A small network was shown many inputs. Here are its activations along a few directions, one row for each input.
Each table varies a few parts of the input and shows all the possible inputs, shuffled.
A made-up example of a description, with smaller parts first: one of 5 places around a ring, together with either a single point or (one of 2 separate values, together with one of 4 places along a line) or one of 11 places along a line.
Shared parts are said once, and a part with two or three values counts as separate values.
(in the rows, 128 means zero)

Other details of the inputs vary at random and push rows far along two fixed directions, the same in every table; ignore that.

Table:
row 1: [115 128 159 125 119 129 114 128 120 135 128 118 117 137 133 113]
row 2: [149 183  83 175 113 164 122 138 167 151 168 153 131  27 144 152]
row 3: [124 120 154 122 127 132 108 127 108 138 134 120 128 133 131 121]
row 4: [112 126 151 114 125 140 110 140 115 135 122 124 114 135 123 120]
row 5: [119 120 149 114 126 142 105 135 105 132 131 129 119 135 123 125]
row 6: [144 183  77 167 112 175 120 145 165 145 165 161 123  28 136 156]
row 7: [120 121 155 123 117 128 111 129 119 130 129 122 122 134 139 110]
row 8: [125 120 152 116 122 134 115 124 110 117 115 102 131 123 137 134]
row 9: [118 116 152 119 117 127 114 130 109 125 120 112 131 124 135 135]
row 10: [122 119 154 120 123 128 109 134 118 136 125 120 128 132 136 114]
row 11: [140 130 111 135 135 115 151 116 139 113 122 111 136 127 130 137]
row 12: [143 124  79 136 150  94 175 107 152 118 128 152 139 173 107 128]
row 13: [145 124  81 143 154  95 177 112 150 119 132 145 133 175 102 125]
row 14: [117 126 157 122 126 130 112 133 118 141 125 116 122 134 131 116]
row 15: [121 119 150 112 124 136 104 126 107 137 126 130 133 132 130 128]
row 16: [141 179  79 173 107 166 128 150 167 133 158 144 122  21 141 164]
row 17: [123 119 152 119 127 138 106 132 105 138 130 124 127 134 126 125]
row 18: [145 122  81 132 159  96 179 118 154 120 118 149 142 168 109 127]
row 19: [120 120 157 117 120 130 113 122 115 128 128 129 126 131 143 116]
row 20: [121 118 153 111 126 137 110 132 112 133 120 130 131 129 135 123]
row 21: [116 125 154 119 125 136 110 137 116 141 120 120 121 134 126 120]
row 22: [147 124  82 141 147  90 187 102 155  98 119 121 136 165 115 133]
row 23: [121 121 149 110 123 139 113 129 110 111 115 108 124 124 134 134]
row 24: [121 118 151 117 123 135 108 138 115 136 121 123 127 132 131 117]
row 25: [118 118 156 127 109 119 118 119 114 120 130 109 126 127 145 128]
row 26: [142 119  81 140 149  84 183 115 152 112 119 129 143 164 110 138]
row 27: [140 122  75 123 158 106 176 125 152 113 115 157 135 169 101 130]
row 28: [118 119 148 112 122 139 107 141 115 130 122 128 120 133 128 117]
Description of these inputs: one of 4 places along a line, together with either one of 2 separate values or one of 5 places around a ring.
The inputs of row 18 and row 19 match in every part but the place on the line of 4. If row 3 is changed in the same way as row 18 into row 19, which row does it become? -> row 13
Which other rows agree with row 6 in the place on the line of 4? List them by row number. -> row 4, row 5, row 16, row 23, row 27, row 28
Which other rows agree with row 17 in the place on the line of 4? List them by row number. -> row 8, row 9, row 15, row 20, row 21, row 24

Table:
row 29: [131 138 124 137 121 135 119 126 132 143 144 147 136 102 139 133]
row 30: [108 102 180 103 123 119  99 126  96 141 126 131 123 171 132  98]
row 31: [130 110 127 125 145  92 159 117 130 118 105 100 135 177 115 122]
row 32: [118  97 147  98 129 112 129 127 108 107 102 117 132 164 128 125]
row 33: [134 146 128 142 117 138 130 120 140 117 135 115 122  96 146 130]
row 34: [118  99 176  92 126 127 104 115  91 115 111 109 131 157 140 115]
row 35: [129 144  94 140 130 137 141 148 156 132 132 155 116 116 116 126]
row 36: [130 147 124 134 127 153 117 137 139 139 141 147 115 108 129 116]
row 37: [119 134 149 122 115 155  93 133 104 140 141 128 123 100 132 141]
row 38: [140 144  98 142 142 132 141 137 148 145 128 139 138 111 117 138]
row 39: [124 141 126 141 110 134 132 134 142 114 126 114 120  93 144 136]
row 40: [142 140  92 147 130 131 143 125 139 120 142 131 132 106 120 152]
row 41: [114 131 150 115 111 153  97 144 116 134 125 133 124  96 141 132]
row 42: [135 103  93 118 174  82 180 127 143 129 102 140 135 225  80 108]
row 43: [131 135 127 120 132 143 121 126 128 131 130 142 130 118 132 128]
row 44: [116  94 178 101 119 112 104 113  90 124 120 113 138 159 144 116]
row 45: [131 141 131 150 110 122 130 117 139 127 143 118 129  99 149 131]
row 46: [119 137 155 136 105 143 104 124 112 123 141  99 116  96 143 139]
row 47: [154 131  68 147 157 102 180 126 161 123 119 133 147 143 106 140]
row 48: [134 147  94 148 134 139 138 138 144 138 147 149 116 121 107 134]
The inputs of row 42 and row 35 match in every part but one. If row 47 is changed in the same way as row 42 into row 35, which row does it become? -> row 32
What do these inputs look like to the network? -> one of 4 places along a line, together with one of 5 separate values
